These are the activations of a small neural network, seen along a few directions. Each row is one input.
Each table varies a few parts of the input and shows all the possible inputs, shuffled.
A made-up example of a description, with smaller parts first: one of 6 places along a line, together with either a single point or one of 9 places around a ring or (one of 2 separate values, together with one of 5 places around a ring).
Shared parts are said once, and a part with two or three values counts as separate values.
In the rows, 128 means zero.

Other details of the inputs vary at random and push rows far along two fixed directions, the same in every table; ignore that.

Rows:
R1: [163 174 102 154 149  72 161 167 126 176 155]
R2: [ 80 158 135 174  90 143  98 128  90  98 131]
R3: [165 121 126  89 158 121 148 138 170 170 148]
R4: [144 116 132 122 157 145  95 112 114 150 100]
R5: [195  89 185 166 147 154 101  91 153 120  69]
R6: [ 70 150 136 136  63 150 120 134 128  76 139]
R7: [ 96 123  83 117 132 109 123 148  79 169 185]
R8: [ 98 121 136  91 115 135 104 109 151 134 106]
R9: [ 81 132  91 104 135 100 150 187 113 104 164]
R10: [ 71  99 132 102  90 125  95  98 124  77 130]
R11: [104 103 134 176  90 175  91  86 116 120 114]
R12: [180 102  99 118 197  75 138 161 108 147 142]
R13: [124 165 181 117  97 175 144  62 146 104  77]
R14: [231 162 128 120 192 128 175 127 127 179  89]
R15: [126 140 189 161 142 172  91 111 123  92  73]
R16: [198  87 155 119 169 113 147 139 194 136 105]
R17: [ 82 103  76 121 100 105 147 144 134 133 194]
R18: [ 95 157  85 117  82 106 176 163 108 119 182]
Description of these inputs: one of 2 separate values, together with either one of 4 places along a line or one of 5 places around a ring.
Changing only the choice among 2 separate values turns R2 into R6. The same change can be made to R12. Which row results? -> R10
Which other rows does R4 become when the place on the ring of 5 takes its other values? List them by row number. -> R5, R7, R11, R12
Which other rows does R17 become when the choice among 2 separate values takes its other values? List them by row number. -> R11

Rows:
R19: [ 15  66 101 109  90  80  62 157 124  52 157]
R20: [213 163  86 138 241  80 169 211 112 193 133]
R21: [197 151 176 171 163 181  88 125 140 143  71]
R22: [141 170 179 131 108 158 123 127 147  71  78]
R23: [144 166 193 135 116 170 127  90 140  47  52]
R24: [ 79 168  57  74 151  88 198 148 117 145 179]
R25: [ 88 162 155 183 116 187  95  78  69  74  69]
R26: [ 40 160  85 104  86 112 133  88  33 108 162]
R27: [232 152 115  87 186  98 158 148 127 196 100]
R28: [ 84 121  71 111 121  82 185 137 143 159 204]
R29: [ 85 156 118 100  98 146 132 129 143 146 159]
R30: [123 118 164 123  90 168 140  87 172 136 116]
R31: [181 148 129 100 133 126 119 122 123 177 126]
R32: [229 118  99 119 188  43 210 233 179 152 159]
R33: [ 70  55 137 152 154 126  47 127  96 118 118]
R34: [228 104  74 111 194  56 186 141 145 203 170]
R35: [ 40 117  92 190  82 126 109 134  53 112 180]
R36: [177 128 171 115 123 186 140 103 202 155  86]
R37: [  6  59 107  83  96 121  86 126 130 104 179]
R38: [131  47 203 112 125 173  30  49 142 108  63]
R39: [ 41 133  81 182  83 142  97 145  52 115 178]
R40: [198 159 197 129 130 164 120 144 184  98  75]
R41: [100 122  81 137 123  41 188 183 128 110 204]
R42: [107 136 122 141  86 131 138 171 135  87 146]
R43: [217 119 164 124 127 165 111  88 154 163  75]
R44: [177 115 123 186 170 118 130 117 125 145 133]
R45: [162 105 192 142  90 174 110  50 135 132  70]
R46: [ 79 163 113  94 112 142 154 125 137 136 142]
Changing only one part turns R27 into R22. The same change can be made to R31. Which row results? -> R40
What do these inputs look like to the network? -> one of 4 separate values, together with either a single point or one of 6 places along a line
Which other rows does R38 become when the choice among 4 separate values takes its other values? List them by row number. -> R19, R33, R37

Rows:
R47: [160 101  72 119 204  63 140 180 105 181 165]
R48: [ 31 166  53 113  84  87 189 168  96 100 215]
R49: [214 169 178 153 146 157 135 127 163 122  75]
R50: [ 64 168 148 169  51 179 106  98  88  77 111]
R51: [199 157 173 108 137 142 166 118 183 112  69]
R52: [189  89  59  64 223  27 160 216 144 197 189]
R53: [ 84 100 138 157 105 140  70 119 102  97 134]
R54: [ 61  82  92 120 115  86 118 158 117 127 194]
R55: [218  69 183 125 185 142 114 118 206 130  63]
R56: [ 47 106 143 159  92 160  62  69  74  95 118]
R57: [232 168 181  89 162 152 162 121 187 141  70]
R58: [104  89 119 108 143 129  95 127 131 138 133]
R59: [ 49 170  95 153  75 134 137 131  63 106 160]
R60: [179  84  54  88 217  33 160 216 156 203 193]
R61: [101  96 129 148 129 135  91 122 100 123 126]
R62: [132 171 198 122  88 215 118  65 159 103  55]
R63: [208  75 175 110 173 127 110 119 187 129  63]
R64: [139 158 204 145  80 191 136  79 178  93  74]
R65: [ 65 152 140 153  30 182 121  59  95 106 130]
R66: [ 48  99 101 150  98 119  87 140  76 106 164]
R67: [205 164 168 117 140 161 163 120 197 144  81]
R68: [ 89 173 110 148 105 134 140 115  77 118 139]
R69: [ 80  90  57 121 117  76 130 150  83 163 215]
R70: [174 175 101 133 173  99 164 140 105 161 137]
Changing only one part turns R64 into R54. The same change can be made to R67. Which row results? -> R60
What do these inputs look like to the network? -> one of 2 separate values, together with either a single point or one of 5 places along a line or one of 6 places around a ring

Rows:
R71: [111 158  84 151 143  74 130 143  50 125 176]
R72: [ 69  79 128 163 148 117  88 109 110 111 135]
R73: [197 130 164 128 154 147 181 109 166 137 102]
R74: [148 155 178 116 103 195  91  57 144 129  45]
R75: [168  94 199 130  98 175  92  63 198 132  94]
R76: [204 133 150 106 161 142 116 124 119 159  86]
R77: [126 136  80  96 130 132 177 175 130 162 175]
R78: [ 80 146  86 184 105 107 116 118  44  94 186]
R79: [136  87  81  93 211  80 101 175 126 152 159]
R80: [213 125 149 135 163 154 120 149 133 184  86]
R81: [212  82 165 116 156 112 144  88 189 159 119]
R82: [197 181 165 103 190  98 188 143 182 137  94]
R83: [ 59 114 197 138  50 169  87  81 128  34  58]
R84: [149 105 199 125  96 187  91 134 197  76  43]
R85: [188 143  89 113 187 103 167 171 151 217 131]
R86: [197 191 141  77 189 111 177 165 182 151 112]
R87: [ 58 141 189 112  62 209 105  56 126  87  83]
R88: [130 140  88 118 131 110 188 171 127 159 187]
R89: [ 95 145  54 117 118 107 147 118  80 132 156]
R90: [108 160  88 124 136  87 108 157  69 127 173]
R91: [145 148  79 170 157  92 139 183  99 161 179]
R92: [159 181 103 123 168  93 185 165 150 135 158]
R93: [ 30 144  71 152  65 132 133  91  63 105 164]
R94: [171  76 127 124 209 107  95 183 166 177 119]
R95: [ 84 128  75 158  97 129 122 141  74 139 177]
R96: [205 132  94 141 158 120 164 149 170 191 115]
R97: [  8 112 113 143  32 121 112 157 101  63 161]
R98: [118  79 159 186 144 164  67 104 138 108 106]
R99: [165 184 209 158 110 183 126 101 205 108  63]
R100: [137  93 164  81  95 149  90  58 157 119 129]
R101: [148  72 205 149 176 169  70  70 156 109  30]
R102: [ 79 104 161 109  77 132 101  53 132 104 132]
R103: [ 67 161  79 152 100 110  98 164  65 129 189]
R104: [ 19 112 111 106  59 113 112 163  89  58 153]
R105: [ 15 131 105 119  65 145 156 101  74  81 161]
R106: [137 100  99 118 146  60 175 198 130 105 156]
R107: [165 104 172 167 106 198 113  61  99  98  62]
R108: [139 190 111 101 155  96 166 193 158 150 162]
R109: [116 129 107 137 117 117 136 117  73 132 120]
R110: [169  96 102  80 154  77 146 161 170 182 184]
What do these inputs look like to the network? -> one of 5 places around a ring, together with either one of 3 separate values or one of 5 places along a line
A walk changes only the place on the ring of 5. It starts at R84 and steps to R104. List the rest of the walk in order. -> R83, R106, R97
